A small network was shown many inputs. Here are its activations along a few directions, one row for each input.
In each table, some parts of the input vary, and every possible input appears once, in random order.
A made-up example of a description, with smaller parts first: values(2) and (point or line(11) or (line(6) and ring(8))).
Shared parts are said once, and a part with two or three values counts as separate values.

Table:
x1: [ 19 -11 -11  37  -6  60  -1 -22  26 -18  16  -4]
x2: [ 26   2  18 -14 -21  -7   8  32  14 -12  10 -44]
x3: [-11 -26  11 -26 -26  42   7  12 -16   0 -35 -18]
x4: [ 13  -3   2  34 -15  46  10 -35  32 -30  23  -2]
x5: [-18 -19  21 -37 -28  28  19   1 -11  -8 -27 -29]
x6: [-23  20  15 -59 -17 -33 -83 -36  19 -33 -86 -13]
x7: [-15 -21  26 -33 -31  26  22  -1 -14 -10 -33 -19]
x8: [ -1   2 -34  50  29  16   5 -22 -11   9  30  37]
x9: [  3  13 -31  46  28   9   9 -23  -6  10  35  35]
x10: [ -3  14 -19  47  22  -3  16 -33  -8  -1  40  36]
x11: [ 29  -3  21  -9 -23 -11  13  33  16 -14   6 -33]
x12: [ 37   2  13 -16 -13   3   5  46  18   1   2 -35]
x13: [-38 -11   6 -21   8 -16  18  -2 -46  31  -1  25]
x14: [  4   8   1   9  21 -59  20  21 -13  21  20  10]
x15: [ 10   2  -3  30 -16  45   7 -32  31 -26  28 -15]
x16: [-33 -14  -1 -20  13  -7  13  10 -46  44 -12  31]
x17: [  2   0 -12  13  24 -41  10  36 -14  33  10  12]
x18: [  6  12  -8   8  25 -47  13  36 -11  37  12   9]
x19: [-13 -18  16 -35 -25  39  12  11 -13   6 -34 -20]
x20: [-30 -14  12 -19  10 -21  22  -4 -48  29  -6  29]
x21: [-32 -24  -6 -12  12  -1  11  11 -48  39 -13  30]
x22: [  9  35 -26  -6  10 -15 -95 -60  72 -66 -22  12]
x23: [ 14  35  15 -39   5 -66 -89   8  53 -49 -47 -26]
x24: [ -8  18 -24  44  18   1  11 -34  -8   0  44  29]
x25: [ 32 -10   9  -6 -14  10   0  46  14  -3  -2 -32]
x26: [  0  11  -2   5  18 -53  15  22 -17  24  23   2]
x27: [ 21   0  -9  30  -6  54   2 -23  33 -16  21  -6]
The inputs of x22 and x23 match in every part but one. If x9 is changed in the same way as x22 into x23, which row does it become? -> x18
What is each input in this table made of? -> values(3) and (point or (values(2) and line(4)))
Change only the line(4) part in x10. List by row number the other rows that result. -> x8, x9, x24
Which other rows agree with x16 in the values(3) part? List them by row number. -> x3, x5, x6, x7, x13, x19, x20, x21
Change only the values(2) part in x24. List by row number the other rows that result. -> x15
Change only the values(3) part in x19. List by row number the other rows that result. -> x12, x27

Table:
x28: [-14 -42  46 -87 -49  33  -7  68 -33   7 -54 -25]
x29: [ -1 -21  36 -23  13 -86 -16   6  -7  15 -60 -32]
x30: [ 20  -4 -13  69  42 -33  51  39 -35  32  40  45]
x31: [  0 -59  22  14  -7  75  61  31 -53  43  32  18]
x32: [ 45   1 -12  41   9 -12 -24 -59  59 -57  13 -22]
x33: [  4   9 -30  25  55 -44  28 -49 -68  33  54  38]
x34: [  2  21 -27  23   5  -7 -86 -66  72 -42   3  45]
x35: [-24  11 -23  41   5  23  60  29 -22  53  66  -1]
x36: [-48  44 -16 -35  14 -89 -60   1 -30  11 -65  17]
x37: [-41  17  24 -51 -31 -14 -22  44   9  22 -41 -37]
x38: [ 23 -19   7 -18 -25 107  19 -21  22 -72   3 -34]
x39: [ 35  43 -14  -1 -29  47  -3 -23  89 -45  10 -11]
What is each input in this table made of? -> values(3) and line(4)
The inputs of x31 and x35 match in every part but the line(4) part. If x38 is changed in the same way as x31 into x35, which row does it become? -> x39
Change only the values(3) part in x36. List by row number the other rows that result. -> x33, x34

Table:
x40: [-52 -20  34 -42 -10 -22  56  18 -79  55  -9  13]
x41: [ -4  -6  17 -31   8 -60  49  68 -53  58   5 -11]
x42: [-37   7  23 -34  -4 -54 -28 -27 -10 -15 -32  12]
x43: [  4  -5  45 -68 -68  35 -47 -23  57 -78 -67 -65]
x44: [ 48   8  43 -59 -52   2 -54  24  66 -65 -54 -88]
x45: [-11  25 -11  18   3  14 -31 -69  37 -48  13   6]
x46: [ 17  26 -38  31  15  18 -70 -42  48 -29  -7  13]
x47: [-28 -24  -8 -42  22 -14  23  59 -66  71 -34  13]
x48: [-29 -30   3  38   0  33  87 -10 -59  41  41  28]
x49: [  3  19  15 -22   0 -85 -30  21  11  -7 -16  -6]
x50: [-11 -30 -28  41  25  44  51  34 -54  62  28  37]
x51: [ 11 -20  -7  47  16  -4  77  38 -41  45  59   8]
x52: [ 23  -2 -43  66  29  53   6 -23   7  13  46  39]
x53: [ -5  -4 -17  53   5  43  50 -60   0  -5  63  33]
x54: [ 24  -4  15 -69 -41  42 -82  15  55 -56 -91 -55]
x55: [ 31  11 -20  71  21  16  35  -7  20  -3  80  19]
x56: [ 32  43 -18  32  12 -20 -35 -19  58 -42  27 -13]
x57: [-17   4  -6 -31  20 -44 -61   5   3   6 -51  18]
What is each input in this table made of? -> values(3) and (point or ring(5))
The inputs of x44 and x54 match in every part but the values(3) part. If x49 is changed in the same way as x44 into x54, which row does it become? -> x57

Table:
x58: [ 22  17 -31  88  41  -8  33  -9   2  14  69  40]
x59: [-44 -29  24 -48  -5  -4  53  40 -72  61 -25   0]
x60: [-11  22 -33  57  25  35 -10 -77  10 -19  42  40]
x61: [ 26 -26 -14  76  -1  52  76  13  -6  24  64   7]
x62: [-45  -5 -10 -13  15   2 -35 -49 -28  -2 -31  52]
x63: [  8 -31   5  12   9  -5  86  68 -55  59  54  -1]
x64: [ -5 -17 -16  38 -20  91  34 -51   9 -11  38   9]
x65: [ 14  24 -18  -5  23 -25 -74   5  36 -18 -30 -10]
x66: [ 25  -5   7 -32 -25  36 -34  33  25 -17 -40 -52]
x67: [ 20   1  38 -31 -36  11 -19  12  34 -29 -25 -54]
x68: [  6  38  10 -21  -1 -63 -42 -12  37 -49 -13 -18]
x69: [ 30  -6  17 -36 -33  30 -17  19  36 -26 -35 -43]
x70: [ 19  24  -9 -13  14 -30 -59  -8  47 -27 -24  -3]
x71: [ 18  -1  31 -33 -53   3  -3   0  26 -39 -25 -59]
x72: [ -1   7 -19  34  46 -61  41  37 -48  57  60  46]
x73: [-39 -48  19 -28 -25  50  14 -20 -37  -3 -47   9]
x74: [  7  28   6 -17   2 -49 -54 -15  48 -40 -18 -10]
x75: [-50   3  -6 -26  26 -65   9  14 -66  66 -15  47]
The inputs of x60 and x64 match in every part but one. If x65 is changed in the same way as x60 into x64, which row does it become? -> x66
What is each input in this table made of? -> values(2) and (line(4) or ring(5))
Change only the values(2) part in x75. List by row number the other rows that result. -> x59
Change only the values(2) part in x73. List by row number the other rows that result. -> x62
